Each row below holds a small network's activations on one input, seen along a few directions.
Each table varies a few parts of the input and shows all the possible inputs, shuffled.
A made-up example of a description, with smaller parts first: one of 8 places around a ring, together with either a single point or (one of 2 separate values, together with one of 4 places along a line) or one of 9 places around a ring.
Shared parts are said once, and a part with two or three values counts as separate values.

Other details of the inputs vary at random and push rows far along two fixed directions, the same in every table; ignore that.

Rows:
x1: [37 2 -1 -32 -8 25 8 -39 30 27 20]
x2: [-39 5 0 8 12 -15 -9 25 -17 -20 -1]
x3: [16 -36 34 19 -11 -13 -28 32 4 25 8]
x4: [-24 27 -3 13 -3 -2 -21 33 18 -37 -15]
x5: [-22 2 14 20 10 -28 0 28 -4 -25 -13]
x6: [33 -16 -9 -15 -13 14 23 -31 6 31 -4]
x7: [-36 13 5 24 8 -2 -10 21 -21 -16 -19]
x8: [42 -14 7 -12 -17 9 1 -12 -1 43 19]
x9: [17 29 -41 -14 0 -17 32 -31 2 -29 -35]
x10: [-9 25 -42 -31 9 -6 35 -39 -7 -32 -17]
x11: [22 -36 17 -11 -8 13 24 -13 11 36 11]
x12: [-31 17 19 9 16 -10 -3 24 -22 -23 2]
x13: [18 -30 -1 -36 -2 8 18 -26 5 17 15]
x14: [-19 8 8 23 6 -28 -7 27 -7 -24 -17]
x15: [-5 15 -34 -20 2 -4 12 -23 -10 -15 -12]
x16: [-39 7 13 21 12 -3 -4 23 -18 -17 -15]
x17: [40 -16 10 -19 -17 17 -6 -17 -6 37 18]
x18: [-14 13 1 26 4 -28 -15 29 -9 -20 -21]
x19: [0 28 -14 -15 8 -8 39 -21 -7 -17 -3]
x20: [16 -36 33 13 -12 -4 -40 27 -5 22 4]
x21: [-36 9 10 28 10 -11 5 28 -12 -10 -13]
x22: [15 -22 35 7 -11 8 -34 23 -14 36 23]
x23: [5 -38 19 8 -10 -6 -25 29 0 40 27]
x24: [11 27 -28 -25 9 6 16 -22 30 -28 -24]
x25: [12 -32 24 22 -14 9 -24 27 -5 47 9]
x26: [-35 13 5 30 8 -11 2 26 -14 -11 -15]
x27: [24 -12 -7 -7 5 32 6 -34 25 19 7]
x28: [-30 14 -13 18 6 -23 -13 30 -14 -8 -3]
x29: [-22 31 2 23 6 -17 -9 28 -22 -11 -3]
x30: [-26 14 -2 23 2 1 -14 19 -22 -8 -22]
x31: [-28 11 2 27 5 -8 0 22 -12 -6 -15]
x32: [-24 3 15 15 10 -20 -11 23 -11 -30 -18]
x33: [-35 10 -6 16 9 -23 -5 29 -12 -12 1]
x34: [-31 17 -5 42 9 14 -13 19 0 -28 -2]
x35: [-30 6 -6 8 7 -12 -16 20 -17 -14 -3]
x36: [28 -22 4 -30 -1 0 21 -32 9 -4 -7]
x37: [17 22 -34 -13 18 6 18 -31 25 -32 -17]
x38: [-3 -20 5 13 9 7 -35 12 16 19 28]
x39: [-4 17 -37 -18 1 -4 10 -22 -11 -14 -14]
x40: [-14 23 -26 -22 12 5 50 -41 -6 -33 -28]
x41: [24 -16 -13 -33 -8 19 -1 -31 35 28 19]
x42: [10 -40 41 11 -8 -5 -33 25 -3 17 7]
x43: [-1 42 -26 -27 9 -1 39 -41 -14 -35 -16]
x44: [22 -36 24 27 -6 16 -37 32 18 6 23]
x45: [-7 35 -47 -31 -10 8 23 -42 26 -28 -5]
x46: [-23 12 -17 16 2 -20 -13 27 -14 -3 -3]
x47: [32 -24 21 -22 -6 6 21 -13 5 32 27]
x48: [3 31 -17 -14 5 -8 35 -22 -8 -15 -4]
x49: [40 -24 2 -23 -9 -5 28 -30 17 11 -2]
x50: [-6 42 -40 -23 -9 23 34 -44 25 -31 -23]
x51: [1 33 -17 -18 4 0 23 -28 -14 -21 -10]
x52: [12 17 -26 -13 -1 -8 12 -23 -6 -26 -32]
x53: [13 -38 36 12 -10 -5 -36 26 -3 18 6]
x54: [45 -2 -6 -22 2 26 10 -48 25 23 27]
x55: [37 -5 10 -26 -27 29 -2 -27 31 31 30]
x56: [-4 -36 38 16 -6 13 -25 23 -9 31 9]
x57: [24 -37 3 -22 -8 1 12 -12 11 35 24]
x58: [1 -28 27 17 -10 13 -28 21 -12 31 3]
x59: [32 -23 22 -26 -8 15 9 -18 -1 27 24]
x60: [-25 28 6 22 8 -17 -6 28 -20 -12 0]
x61: [-24 33 -2 36 11 3 -16 16 -5 -31 15]
x62: [30 -12 -4 -27 -8 35 10 -37 36 30 3]
x63: [-1 -44 28 4 -4 -7 -14 30 2 36 31]
x64: [-32 13 -15 31 9 -2 -22 19 2 -28 15]
Each input here is: one of 4 separate values, together with either one of 4 places along a line or (one of 2 separate values, together with one of 6 places along a line).
Question: The inputs of x30 and x39 match in every part but the choice among 4 separate values. If x7 is changed in the same way as x30 into x39, which row does it become?
Answer: x35
Question: The inputs of x45 and x4 match in every part but the choice among 4 separate values. If x33 is changed in the same way as x45 into x4, which row does it become?
Answer: x14
Question: Change only the choice among 2 separate values in x9. List by row number the other rows that result.
Answer: x52
Question: Change only the choice among 4 separate values in x42. List by row number the other rows that result.
Answer: x10, x43, x56
Question: Start at x63 and move only the place on the line of 6, one step at a time. The first step leads to x57. Which rows follow, in order?
Answer: x33, x23, x28, x46
